Each row below holds a small network's activations on one input, seen along a few directions.
Each table varies a few parts of the input and shows all the possible inputs, shuffled.
A made-up example of a description, with smaller parts first: one of 6 places along a line, together with either a single point or one of 9 places around a ring or (one of 3 separate values, together with one of 8 places around a ring).
Shared parts are said once, and a part with two or three values counts as separate values.
In the rows, zero is written as 128.

Other details of the inputs shift rows strongly along two fixed directions, in all tables alike. That doesn't count.

A family of inputs:
r1: [128 103 132 125 126 110 126 113 141 134 134 122]
r2: [129 108 140 142 133 105 122 128 122 136 124 108]
r3: [130 146 114 110 123 159 130 141 124 139 139 149]
r4: [135 109 138 129 134 102 122 116 147 142 125 134]
r5: [127 156 129 112 129 145 118 147 100 138 120 126]
r6: [132 115 120 154 127 109 133 102 127 138 140 123]
r7: [128 101 122 134 119 112 130 125 135 134 139 117]
r8: [125 150 122 120 122 163 131 138 127 138 144 150]
r9: [126 157 130 123 126 152 119 142 120 144 132 150]
r10: [140 109 142 147 129 111 134 127 137 133 136 123]
r11: [131 153 123 113 139 158 130 143 120 127 138 140]
r12: [128 101 131 139 129 116 134 124 129 130 134 108]
r13: [138 104 135 126 133 116 135 111 139 128 129 113]
r14: [142 105 138 143 134 110 131 129 135 132 131 124]
r15: [128 153 126 119 131 151 117 144 118 144 128 151]
r16: [129 158 127 117 134 159 132 141 122 126 142 140]
r17: [121 157 121 106 134 149 123 143 107 131 129 122]
r18: [ 73 179 110 130  81 136 129 132 135  21  28 183]
r19: [129 110 140 128 131  98 115 116 135 140 124 121]
r20: [130 152 127 121 125 167 133 138 113 129 136 129]
r21: [138 108 139 144 134 110 125 125 127 134 124 109]
r22: [129 110 130 123 138 105 127 112 155 134 134 130]
r23: [121 153 128 119 125 161 130 140 108 131 136 128]
r24: [130 108 131 137 123 100 118 128 128 140 128 116]
r25: [125 111 128 142 130 111 131 121 151 134 144 125]
r26: [141 108 134 138 130 107 127 127 127 134 123 107]
r27: [123 160 136 122 129 150 119 144 102 137 125 127]
r28: [116 162 128 116 133 154 124 140 109 130 134 123]
r29: [127 107 135 143 128 103 116 127 129 140 129 118]
r30: [121 159 130  97 141 146 120 131 114 131 125 127]
r31: [130 107 120 133 130 107 130 124 148 134 139 124]
r32: [131 109 130 139 138 114 130 122 135 126 133 105]
r33: [129 159 110 124 133 154 123 122 103 141 133 144]
r34: [125 161 127 118 134 159 126 138 114 128 135 124]
r35: [136 112 142 148 129 111 127 124 129 134 129 108]
r36: [139 106 126 132 134 110 138 126 142 125 140 119]
r37: [145 105 134 137 129 106 133 130 134 133 131 122]
r38: [135 157 137 105 138 148 117 133 112 136 116 132]
r39: [134 109 126 134 134 110 132 123 134 126 132 103]
r40: [122 154 118 113 136 155 122 140 126 137 138 147]
r41: [136 112 113 144 128 105 132 105 126 138 134 122]
r42: [118 157 125 112 138 153 121 142 108 130 130 124]
r43: [140  98 130 140 129 122 143 125 140 126 142 125]
r44: [140 154 137 104 138 148 124 135 119 135 124 147]
r45: [134 112 135 124 141 108 129 111 141 126 128 109]
r46: [119 152 123 120 119 160 124 139 115 135 141 138]
r47: [131 153 122 113 127 148 119 145 118 144 127 148]
r48: [ 84 125 121 156  77 101 148 115 149  15  25 157]
r49: [131 111 144 127 136  99 121 117 129 136 118 111]
r50: [139 102 134 144 124 123 145 123 142 126 147 124]
r51: [143  98 126 134 125 118 145 126 140 127 141 123]
r52: [121 108 126 138 132 107 121 123 137 131 138 115]
r53: [131 102 127 133 125 112 136 126 128 130 133 106]
r54: [138 147 129 101 134 160 135 131 125 129 135 147]
r55: [120 159 131 123 123 148 113 143 109 141 131 138]
r56: [121 147 120 116 124 159 121 141 113 136 137 139]
r57: [136 100 130 141 130 122 136 122 133 127 134 110]
r58: [127 145 118 116 127 163 128 140 125 139 140 151]
r59: [114 160 123 117 128 152 117 139 117 133 140 134]
r60: [124 109 122 132 128 103 123 125 136 132 137 112]
r61: [ 92 130 120 156  86  98 151 115 164   8  30 170]
r62: [134 102 130 126 129 114 134 112 153 136 136 134]
r63: [139 101 126 135 125 118 139 123 133 128 134 108]
r64: [136 115 123 135 135 103 128  93 132 138 129 128]
Description of these inputs: one of 4 places along a line, together with either a single point or (one of 3 separate values, together with one of 5 places around a ring).
The inputs of r28 and r30 match in every part but the place on the line of 4. If r55 is changed in the same way as r28 into r30, which row does it become?
Answer: r19
Which other rows does r54 become when the place on the line of 4 takes its other values? List them by row number.
Answer: r43, r50, r51

A family of inputs:
r65: [135 111 130 140 126 114 132 118 138 132 131 130]
r66: [128 109 130 140 124 119 137 128 141 120 133 121]
r67: [126 120 141 138 131  99 114 126 118 133 111 108]
r68: [125 112 122 147 121 116 134 123 136 123 134 124]
r69: [137 166 128  86 148 174 120 142 112 158 156 138]
r70: [145 163 129  95 144 175 122 147 107 162 154 141]
r71: [ 85 190 112 132  79 163 136 149 129  29  35 198]
r72: [131 164 120 101 137 177 121 148 104 160 161 135]
r73: [133 107 129 141 124 120 141 128 136 117 129 118]
r74: [127 111 127 129 129 111 129 117 142 128 131 125]
r75: [136 108 131 129 132 114 137 118 141 121 127 120]
r76: [129 110 128 136 125 112 128 123 141 134 133 132]
r77: [127 113 124 134 130 110 130 114 140 129 132 126]
r78: [129 110 126 145 122 119 138 121 134 120 132 121]
r79: [130 113 126 141 126 112 128 120 139 135 134 133]
r80: [124 122 140 130 134  97 115 121 119 127 109  99]
r81: [126 166 133 109 140 158 109 148  88 151 133 111]
r82: [132 111 128 133 131 113 134 112 139 126 129 123]
Describe the family of inputs behind these rows.
Answer: one of 3 separate values, together with either a single point or one of 5 places around a ring
The inputs of r68 and r77 match in every part but the choice among 3 separate values. If r66 is changed in the same way as r68 into r77, which row does it become?
Answer: r69
Which other rows does r79 become when the place on the ring of 5 takes its other values? List them by row number.
Answer: r65, r70, r71, r76
